These are the activations of a small neural network, seen along a few directions. Each row is one input.
Each table varies a few parts of the input and shows all the possible inputs, shuffled.
A made-up example of a description, with smaller parts first: ring(5) and (point or ring(9) or (values(3) and line(6))).
Shared parts are said once, and a part with two or three values counts as separate values.

A family of inputs:
r1: [  6   5 -19   6 -14   3  -5  -2 -11   7 -18]
r2: [ -8  60  16   3 -24  -6 -18  33  19  -7 -33]
r3: [ 53 -45 -18   3  -9  -5  25 -23 -18   6  14]
r4: [-11  32  -4  -3 -26   0 -13  11  -5   2 -21]
r5: [ -3  55  25   1 -19  -8 -24  38  15  -2 -31]
r6: [ 31 -47 -20  12 -21 -11  24 -34 -23  10   3]
r7: [ 20 -23 -25   8 -13  -1   4 -17 -18   3  -9]
r8: [-56   8  22  -1  32  15 -18  12  33  -8  40]
r9: [ 47 -52 -18   6  -9 -13  21 -21 -16  13   5]
r10: [-72  46  56  -4  46  -9 -15   1  32 -14  11]
r11: [ 29 -27 -19  -1  -7  -6   6  -2 -16   4  -5]
r12: [ 22   8 -13  -7  -7   5   1  12 -11   1  -5]
r13: [ -4  32  -8   0 -20   3 -17   8   0   3 -23]
r14: [ 14 -23 -21   4 -18  -4   9 -14 -24   1  -8]
r15: [-14 -72   6  14  37   4  19 -32  15   0  64]
r16: [ 15   1 -13  -3  -8  -2  -3  14  -9   8 -14]
r17: [-45 -19  11   4  38  15  -6   3  22  -5  45]
r18: [  9  29   3 -15 -13  15  -8  23  -1   1 -18]
r19: [ 51 -51 -13   0  -8   5  29 -22 -19   9   6]
r20: [-40 -37  12  -7  59  -6  14 -39   1  -6  36]
r21: [ 10   5 -21  -1 -13   0   3   9  -5   3 -16]
r22: [-31 -47   5   6  40  11   3 -13  15  -9  53]
r23: [-65  19  29 -14  51  -2  -8 -14  20  -5  23]
r24: [  0  32 -10  -7 -19   0 -10  18   6   0 -21]
r25: [ 38 -48 -24  15 -15  -7  20 -37 -18  12   1]
r26: [ 25 -23 -27   1 -11  -4  12  -7 -12  -1  -7]
r27: [ 42 -48 -26   8 -14 -10  27 -26 -12   8   3]
r28: [  1  57  30  -5 -18   9 -17  37  12  -6 -30]
r29: [-12  59  19  10 -25  -4 -25  23  13  -5 -35]
r30: [ 19   2  -8 -10  -7  15   5  13 -12   4 -13]
r31: [-63  35  49   9  27   8 -26  27  46 -16  28]
r32: [ 11  35  -2 -12 -14   5 -12  22   0  -2 -10]
r33: [ 36 -21 -19  -5  -6   1  10  -3 -19  -3   3]
r34: [  3  62  25  -2 -19  -1 -20  36  12  -9 -22]
r35: [-23 -61  13   1  56 -13  30 -58   2   3  47]
r36: [  5  28  -2  -8 -14  -2 -16  23   2   5 -19]
r37: [-54  -8  18  -9  57  -2   5 -23   9  -2  28]
r38: [ 33 -26 -14  -8  -5  11  14  -2 -19   0  -4]
r39: [-18  59  23   7 -30  -7 -21  26   7  -7 -33]
r40: [  0   6 -15   2 -19   0   0   1 -16   5 -16]
What is each input in this table made of? -> line(5) and (values(2) or line(6))
Changing only the line(5) part turns r22 into r8. The same change can be made to r11. Which row results? -> r36
Which other rows does r8 become when the values(2) part takes its other values? List them by row number. -> r23
Which other rows does r38 become when the line(5) part takes its other values? List them by row number. -> r18, r19, r28, r30
List by row number the other rows that have the line(5) part in common with r5. -> r2, r10, r28, r29, r31, r34, r39

A family of inputs:
r41: [-27  49   8 -18  -3  32 -13  42  10 -12 -22]
r42: [-24  34  -8  -6   2 -41 -12  -8  17   0 -14]
r43: [ 17 -62 -40  21 -28 -13  25 -51 -42   3  -2]
r44: [  1  29  18  23  -1 -13 -20  27  30 -11  -4]
r45: [ -8  31  32  14 -14  -8 -14  39  22   3  -4]
r46: [-25  41   1  12   8 -24 -16  -3   6  -6 -27]
r47: [ -7  33  43   7 -14   3 -28  36  21  -7 -17]
r48: [-17  33 -18  -1  15   6 -26  33  12  -8  -6]
r49: [ 10 -66 -11 -28  62  10  30 -23 -19  -3  48]
r50: [ 78 -46 -55 -21 -10  11  26  -7 -37  18  -9]
r51: [ 96 -50 -20   3 -25  -8  33 -14 -19  15  -6]
r52: [ -9  46  43   6 -18  13  -6  35  29 -15 -18]
r53: [-26  34  -3 -10   2  11 -20  46   3   6  -6]
r54: [-34  42  15   3  -5 -18 -10  10  -2   9 -27]
r55: [ 43 -74 -23  31 -36  -2  21 -22 -18  -2  22]
r56: [  2 -58   7 -15  56 -19  41 -59 -25   0  27]
r57: [  1  22   9   5  -6 -30 -15  22  41  -5   9]
r58: [-16  26 -26 -18   9 -11 -22  28  23  -3   7]
r59: [-35  57  26  -5  -9   2  -3   6   4  -9 -43]
r60: [-23  65  13 -21  -9  38 -25  32   2  -7   1]
r61: [-25  36   8 -17   1  22 -34  43   3  -3 -20]
r62: [ -5  62  48   2 -24  20 -19  24  21 -10   4]
r63: [-31  73  31  -9 -15   9 -16  -4  -4  -4 -20]
r64: [  6 -80   0  29  12   7  22 -41  16  10  52]
r65: [-12 -77 -35   5  27  25  15 -34  -3  12  49]
r66: [-20 -69 -17  18  20  -4  25 -70  -8  15  28]
r67: [ 70 -38 -37  -8 -17 -19  36 -43 -42  21 -30]
r68: [ 25 -70 -58   8 -21  17  15 -16 -36   0  19]
r69: [ 28 -69  24  -4  47  -9  37 -30  -1  -6  51]
r70: [-33  45  26  -4  -5  -8 -25   6  -3  -1 -41]
What is each input in this table made of? -> values(3) and (line(4) or line(6))
Changing only the values(3) part turns r41 into r59. The same change can be made to r48. Which row results? -> r46
Which other rows does r67 become when the line(4) part takes its other values? List them by row number. -> r43, r56, r66
List by row number the other rows that have the values(3) part in common with r55. -> r44, r45, r47, r51, r52, r57, r62, r64, r69

A family of inputs:
r71: [-16 -66 -11  -5  48  11   3   3  -3  -1  53]
r72: [-44  58  28  13 -17  27 -39  57  41  -8 -10]
r73: [ 78 -62 -73  -5 -20  -1  19  -3 -19  14  14]
r74: [-67  26  -4   3   9   2 -14 -15   2   5 -22]
r75: [ 71 -40 -37  23 -41 -39  22 -29 -11  14 -15]
r76: [ 36  29 -57  -6 -43 -32  -3  -9 -27  15 -59]
r77: [-15  79  50 -13  -3  18 -29  47  38  -4  -1]
r78: [ -1 -55  -4 -18  62  11  22  -6   5  -8  45]
r79: [-58  25   6  -7  25 -20 -18  -1 -10   1 -20]
r80: [ 50  20 -36  -9 -59  -1  11 -10 -63  12 -80]
r81: [  4 -45   2 -20  47  24  18 -20   7   8  59]
r82: [-20 -27  19  21   9 -14  15 -49   8 -10  40]
r83: [ -8 -33  32   9  42 -27  25 -32  13  -8  17]
r84: [ 84 -50 -17  19 -57  -9  36 -30 -47  12 -35]
r85: [-23 -45  25  22  27 -27   6 -22   5  -1  25]
r86: [-13 -49 -17  -6  30  24  12 -23   0 -10  68]
r87: [-25 -65 -21   5  33  33   7 -10   9   4  50]
r88: [-38  47  18 -22  23  -7  -4 -25  -1   9 -14]
r89: [-35  57  37   2  -1   5 -43  71  29 -12  -7]
r90: [-55  42   0  -8   7  -7  -9 -28  -7  -9  -4]
r91: [-20  68  45 -11  13   5 -25  61  36 -19 -15]
r92: [ 60  61 -25   3 -69  -7 -27  64  13   3 -47]
r93: [ 73  52  -4  -1 -86  23 -13  63 -24   1 -67]
r94: [-32  74  31   1 -19  18 -34  45  32 -21   8]
r95: [-32 -44  15  32  12  -5  10 -36  17   3  22]
r96: [-43  37  13 -19  40 -19   0 -12  -3  -7 -28]
r97: [ -3 -23  38   7  26 -15  21 -46  15   7  30]
r98: [ 92 -71 -53  -9 -37  30  33  -4 -55  12  -7]
Changing only one part turns r71 into r89. The same change can be made to r73. Which row results? -> r92
What is each input in this table made of? -> line(4) and (values(2) or ring(5))
Which other rows does r96 become when the ring(5) part takes its other values? List them by row number. -> r74, r79, r88, r90
Which other rows does r95 become when the ring(5) part takes its other values? List them by row number. -> r82, r83, r85, r97

A family of inputs:
r99: [-74  32  11  -5  22  35 -32  30  26 -10  24]
r100: [ 16 -76 -44   0  19   2  20 -29 -36   9   9]
r101: [ 37 -42 -10 -10   6   8  27 -43 -11   5  29]
r102: [  7  59   1  21 -64 -22 -18   9  -3   1 -58]
r103: [ 18  42  31 -15  -3  22 -11  52  16  -6 -13]
r104: [ 19 -52 -47  -6  16   1  19 -29 -21  14  26]
r105: [ 11  68   9  -3 -55   1  -8   2 -23   1 -61]
r106: [-42  53   4 -20  27 -22 -22  16   5  -5 -23]
r107: [ 32 -74  -6   2  13   8  34 -41 -35   7  11]
r108: [ 33 -51 -19  14  -3 -15  17 -37   9   6  33]
r109: [ 27  51  11  -2 -57  36 -17  44  -8  -3 -29]
r110: [ 21 -45 -49 -12  12   2  14 -31 -11   8  27]
r111: [ 36 -31 -12 -11   8   5  32 -40  -8  -2  36]
r112: [ -2  50  22   7  -9 -35 -14  19  21   1 -41]
r113: [ 28 -74 -14  18  -3 -18  26 -33  -6  10  25]
r114: [  2  60  30 -16   0 -12  -3  12   1   0 -44]
r115: [-15  30  36   7   9  -6 -26  51  40 -14  14]
r116: [-13  56  -9 -19   6 -18 -17  23   2   3 -46]
r117: [ 21 -33 -51 -14  14  -1  19 -29  -7   2  34]
r118: [-11  39  44 -16  18  18 -16  45  20 -14  11]
r119: [-26  36   6 -19  24  12 -30  56  20 -11   9]
r120: [ 14  33  23   8 -12  -1 -22  58  36  -6  -9]
r121: [-74  52  49  -3  20   6 -10 -20  11  -7  -6]
r122: [ -5  65 -29  -6 -49  -5 -22  13 -23   4 -63]
r123: [-62  26  41  21   7  17 -28  25  46 -13  29]
r124: [ 28 -83 -14  25   4 -15  23 -35 -15   7  15]
r125: [ 32 -65  -6  -6   6   6  36 -39 -26  10  21]
r126: [ 15 -68 -44  -8  12   0  23 -27 -27  13  18]
r127: [-89  49  10  -6  25   1 -24  -9  11  -3  -8]
r128: [-26  56  43 -16  21 -17  -8   5   4  -8 -21]
r129: [ 23  41   3  21 -67  13 -27  50  12  -3 -26]
r130: [-78  43  41  21  10 -17 -20 -13  31  -6  -2]
r131: [ 27 -95 -14  29   3 -15  32 -32 -21   3   9]
r132: [-58  35  50  -2  17  40 -18  19  26 -14  26]
r133: [ 15 -89 -44   3  18   2  29 -25 -41   5   2]
r134: [ 36 -49  -9  -4  10   6  32 -41 -20  12  29]
r135: [-30  47  35   7  12 -40 -18  12  25  -7 -17]
r136: [ 32 -58 -18  19   1 -17  22 -35   0  12  32]
r137: [ 32 -40 -20  12  -1 -19  22 -34  12  -1  39]
r138: [ 31 -86  -6   6  13   8  42 -38 -41   3   5]
r139: [ 11  48 -27  -5 -52  30 -31  55  -7   0 -31]
r140: [  2  39  -7 -19   3  16 -25  63  17  -2 -15]
Changing only one part turns r100 into r107. The same change can be made to r140. Which row results? -> r103
Changing only one part turns r118 into r115. The same change can be made to r109. Which row results? -> r129
What is each input in this table made of? -> values(3) and (line(6) or (values(2) and line(4)))
Which other rows does r117 become when the line(6) part takes its other values? List them by row number. -> r100, r104, r110, r126, r133
Which other rows does r112 become when the values(2) part takes its other values? List them by row number. -> r120

A family of inputs:
r141: [-30  44  31  -6  16  -5 -16  18  21  -7  -4]
r142: [  9 -53 -20  -2  22   8  14 -13  -3   2  35]
r143: [ 14 -48  -6  -1  24  -9  23 -30  -7   3  24]
r144: [ -2 -44 -16  -2  19  -4  21 -42 -20   6  13]
r145: [  3 -52 -12  11  13 -12  19 -37  -6   5  23]
r146: [-41  39  24   6   5  -8 -20  11  22  -6  -5]
r147: [-47  48  20  -7  11   0 -17   7   8  -5 -14]
r148: [-35  38  17  -7  14  12 -25  36  25  -8   8]
r149: [ 95 -22 -53   3 -68  -4  18   1 -43  15 -46]
r150: [ 51  70 -16  -2 -76   0 -20  49 -15   4 -74]
r151: [ 13 -56  -3   6  14   9  21 -24  -6   2  34]
r152: [-31  35  33   0   6  13 -18  24  23  -9   6]
What is each input in this table made of? -> values(2) and (point or line(5))
Changing only the values(2) part turns r146 into r145. The same change can be made to r147. Which row results? -> r144
Which other rows does r141 become when the values(2) part takes its other values? List them by row number. -> r143
